Here are a small network's activations along a few directions, averaged over the inputs that share one value of a field.
Values that are neighbours, or in one group, have similar rows; names and order tell nothing.
In the rows, 500 means zero.
Random noise pushes rows far along 23 fixed directions. That doesn't count. These rows show it; they differ only by the noise:
[537 502 330 520 619 607 626 227 573 754 377 560 320 244 528 545 569 444
 557 501 297 684 647 430 450 415 477 422 546 380 481 547 620 534 560 460
 236 368]
[505 366 597 361 500 343 382 388 441 512 271 735 373 191 520 530 408 407
 428 356 413 684 535 448 572 383 575 478 492 468 421 359 648 586 402 657
 461 414]
[554 682 410 736 737 376 538 452 719 569 331 510 488 375 546 526 603 553
 636 465 430 409 579 288 420 461 441 620 495 506 532 634 288 440 635 387
 218 648]
[549 476 434 530 568 499 260 511 509 639 467 459 386 568 364 544 477 425
 568 594 123 400 606 411 558 451 565 614 510 577 577 317 639 700 362 300
 284 371]
[555 371 555 493 530 480 241 563 608 540 324 450 405 394 258 342 828 434
 788 491 518 472 441 405 503 416 390 867 330 665 519 635 655 421 347 292
 600 617]
[344 600 370 530 684 547 423 468 302 687 318 529 757 567 444 674 705 725
 763 523 317 450 654 583 669 306 440 495 736 502 520 337 246 347 455 722
 267 474]
[658 380 353 432 428 541 549 274 533 503 535 321 294 396 498 447 503 566
 205 623 490 485 209 532 640 600 416 563 411 467 452 336 532 677 416 449
 560 328]
[358 366 666 615 446 508 423 568 307 444 598 477 424 747 467 483 282 367
 511 483 652 457 503 512 559 627 375 634 425 545 402 427 455 683 449 340
 692 478]
[502 587 530 241 217 667 599 345 479 523 625 317 651 381 476 566 532 773
 270 501 430 473 732 605 355 504 706 550 691 424 634 466 728 387 572 287
 546 419]
[678 402 520 501 721 540 492 365 603 457 424 520 336 300 590 502 506 439
 500 547 486 589 281 427 397 355 412 599 448 378 279 550 481 715 387 424
 589 571]
[391 471 642 295 607 414 483 416 559 694 324 607 459 543 547 593 462 586
 345 421 563 521 559 448 583 581 480 533 636 372 600 437 685 519 485 568
 337 462]
[403 393 563 605 561 537 460 498 542 667 423 613 419 601 501 529 481 303
 365 357 694 402 545 389 638 393 418 524 500 530 528 570 483 760 474 477
 733 591]
[573 771 602 515 638 445 271 430 618 488 443 607 560 703 674 555 135 776
 442 506 383 307 480 380 597 409 495 643 519 375 472 250 561 401 590 755
 322 545]
[332 558 490 381 516 305 344 553 724 430 541 439 596 312 485 530 567 513
 634 479 552 499 303 488 543 574 352 651 399 606 562 647 417 506 392 550
 599 550]
[276 510 472 437 657 734 421 615 367 620 675 484 676 806 655 512 245 577
 714 484 623 565 487 687 624 479 363 494 562 443 559 386 527 321 482 758
 480 464]
[396 505 613 119 578 420 480 532 761 786 382 529 358 318 624 517 380 550
 301 368 641 601 465 456 605 620 598 522 438 468 820 491 715 545 450 640
 482 451]
[543 616 447 337 469 478 377 470 393 477 935 328 499 190 475 512 414 294
 376 569 381 355 210 690 374 332 441 368 558 442 195 481 297 655 302 307
 654 453]
[484 236 490 532 456 668 366 502 154 425 569 645 548 686 532 483 583 295
 544 412 545 565 485 474 469 309 447 331 715 457 277 481 732 362 361 645
 453 435]
[432 624 505 617 401 588 505 420 462 558 430 507 376 562 614 538 559 647
 762 567 548 567 450 423 458 691 461 453 413 486 573 630 398 436 593 666
 476 390]
[546 506 429 632 532 353 568 748 660 529 561 541 582 328 741 485 374 304
 510 369 857 436 416 625 429 679 628 340 396 403 659 503 510 624 615 243
 610 728]
[491 601 608 365 482 594 565 487 616 578 572 599 469 487 568 405 234 429
 260 390 670 471 594 470 548 335 509 427 394 455 449 514 630 430 580 616
 719 614]
[515 745 610 490 368 460 490 540 381 628 594 488 640 365 523 645 553 576
 484 494 466 418 455 625 482 469 653 517 751 442 575 686 370 448 513 468
 437 505]
[543 261 421 765 398 611 474 523 277 483 339 393 395 522 517 410 349 588
 562 439 561 585 634 417 541 598 619 578 310 579 509 160 446 356 484 374
 477 519]
[402 471 331 469 509 604 516 591 515 718 569 393 580 456 512 382 573 401
 593 378 821 431 537 609 698 421 366 592 352 573 599 428 583 391 555 498
 727 553]
[365 627 623 509 326 443 453 556 564 736 543 489 377 575 313 477 459 474
 516 461 408 451 690 544 455 761 588 476 474 537 764 592 551 447 610 315
 335 419]


Values of KIGIL:
veb: [548 506 547 568 618 608 475 409 519 523 364 538 441 678 662 597 685 664
 590 519 541 399 509 404 307 528 548 457 670 385 609 559 454 696 569 498
 491 479]
vige: [605 479 427 374 656 623 628 484 741 558 355 380 441 635 643 479 551 658
 476 628 556 498 560 289 497 525 547 616 394 488 634 451 751 516 514 502
 517 543]
vunu: [521 489 251 624 504 476 495 281 628 517 623 444 501 472 559 446 560 567
 372 324 525 431 419 501 360 521 356 315 539 314 429 336 445 235 707 707
 298 443]
pade: [410 450 479 518 562 557 400 692 547 658 683 533 512 653 562 525 511 339
 558 358 634 530 374 451 466 481 487 322 522 474 554 597 550 372 451 777
 502 540]
fop: [457 499 588 442 590 452 489 643 474 612 605 327 580 739 604 638 366 606
 401 449 599 487 425 355 631 541 465 792 551 460 504 369 597 381 441 720
 407 469]
rumef: [557 576 871 390 436 365 576 594 255 480 617 389 523 507 407 593 729 548
 424 357 597 443 540 453 236 452 587 713 740 450 371 674 378 388 569 467
 515 496]
vuzo: [578 445 551 527 584 580 686 589 355 378 586 390 606 466 593 587 370 522
 613 666 449 699 424 703 413 534 622 601 598 451 442 583 412 638 422 310
 566 530]
tamef: [431 647 447 450 423 445 551 527 498 410 267 640 520 462 656 517 385 531
 700 738 502 526 581 432 730 584 545 405 298 617 538 478 552 614 465 588
 623 484]
maka: [541 396 632 392 562 402 385 398 481 293 270 692 442 595 497 455 440 626
 488 488 442 572 508 488 622 489 493 670 495 562 552 378 656 667 507 657
 531 395]
bug: [491 641 634 517 357 431 487 458 636 508 457 598 485 567 150 404 491 476
 453 583 385 400 615 588 630 487 416 609 374 570 476 601 523 503 578 406
 634 581]
nitag: [442 323 524 325 455 550 513 327 457 407 383 365 525 494 348 526 477 803
 473 591 306 626 690 614 432 626 573 632 539 487 567 267 608 530 470 296
 487 412]
The values of KIGIL form a tree with 3 forks.
Name the neighbours of maka, in listed order.
> rumef
Name the neighbours of tamef, in listed order.
> vunu
Name the neighbours of vuzo, in listed order.
> vige
Name the neighbours of bug, in listed order.
> fop

Values of NENO:
kefe: [655 786 530 650 353 602 619 618 371 620 424 494 525 572 339 494 492 480
 424 919 434 216 466 593 695 450 668 262 429 558 379 595 195 587 333 203
 704 756]
mev: [479 680 496 453 431 432 663 628 316 570 634 533 497 307 442 406 572 398
 685 380 469 606 642 796 451 516 557 411 495 543 622 541 315 359 758 629
 366 282]
sebed: [591 629 328 739 370 515 513 626 289 675 402 608 727 499 766 582 552 607
 826 510 627 558 475 675 611 672 744 364 711 389 769 537 702 170 639 586
 145 500]
zap: [607 614 441 411 484 633 402 493 818 687 421 463 392 612 644 410 507 684
 653 690 658 444 310 492 502 762 543 455 303 381 740 564 898 405 508 417
 513 594]
nuva: [390 488 706 282 254 584 352 428 291 508 509 404 142 211 515 486 309 505
 370 474 296 684 525 193 443 509 701 569 436 761 545 640 394 492 224 555
 500 247]
kete: [614 873 505 273 445 632 489 228 616 708 426 523 426 491 321 368 610 674
 398 694 318 180 666 622 642 287 456 572 519 507 564 515 613 570 643 382
 596 433]
gibem: [666 532 301 621 542 455 408 640 528 220 494 550 653 549 490 325 651 538
 653 497 434 354 473 672 477 437 536 436 479 617 644 375 378 427 645 567
 417 496]
supe: [245 550 553 452 608 396 543 535 765 705 459 657 595 475 499 714 502 295
 596 509 494 592 597 381 522 486 420 405 544 431 479 809 639 632 408 526
 555 664]
bolof: [513 359 460 490 645 534 671 518 583 500 350 675 673 503 554 458 681 303
 368 449 845 518 517 325 634 254 369 446 591 490 320 781 762 344 409 485
 592 828]
bapum: [567 940 665 291 199  92 243 486 439 515 560 592 483 471 464 456 483 505
 490 655 593 117 338 445 712 674 396 568 396 453 301 413 849 323 531 477
 420 431]
bita: [706 468 434 701 413 770 611 804 564 633 707 315 753 640 624 867 399 395
 481 564 383 628 526 272 552 203 792 638 473 422 399 505 744 588 348 640
 775 681]
The values of NENO form a ring.
A walk along NENO starts at gibem and steps to its neighbour kefe. Put mev, sebed, zap, nuva in the order it reaches them.
> sebed, zap, nuva, mev
Name the neighbours of bapum, in listed order.
> bolof, bita
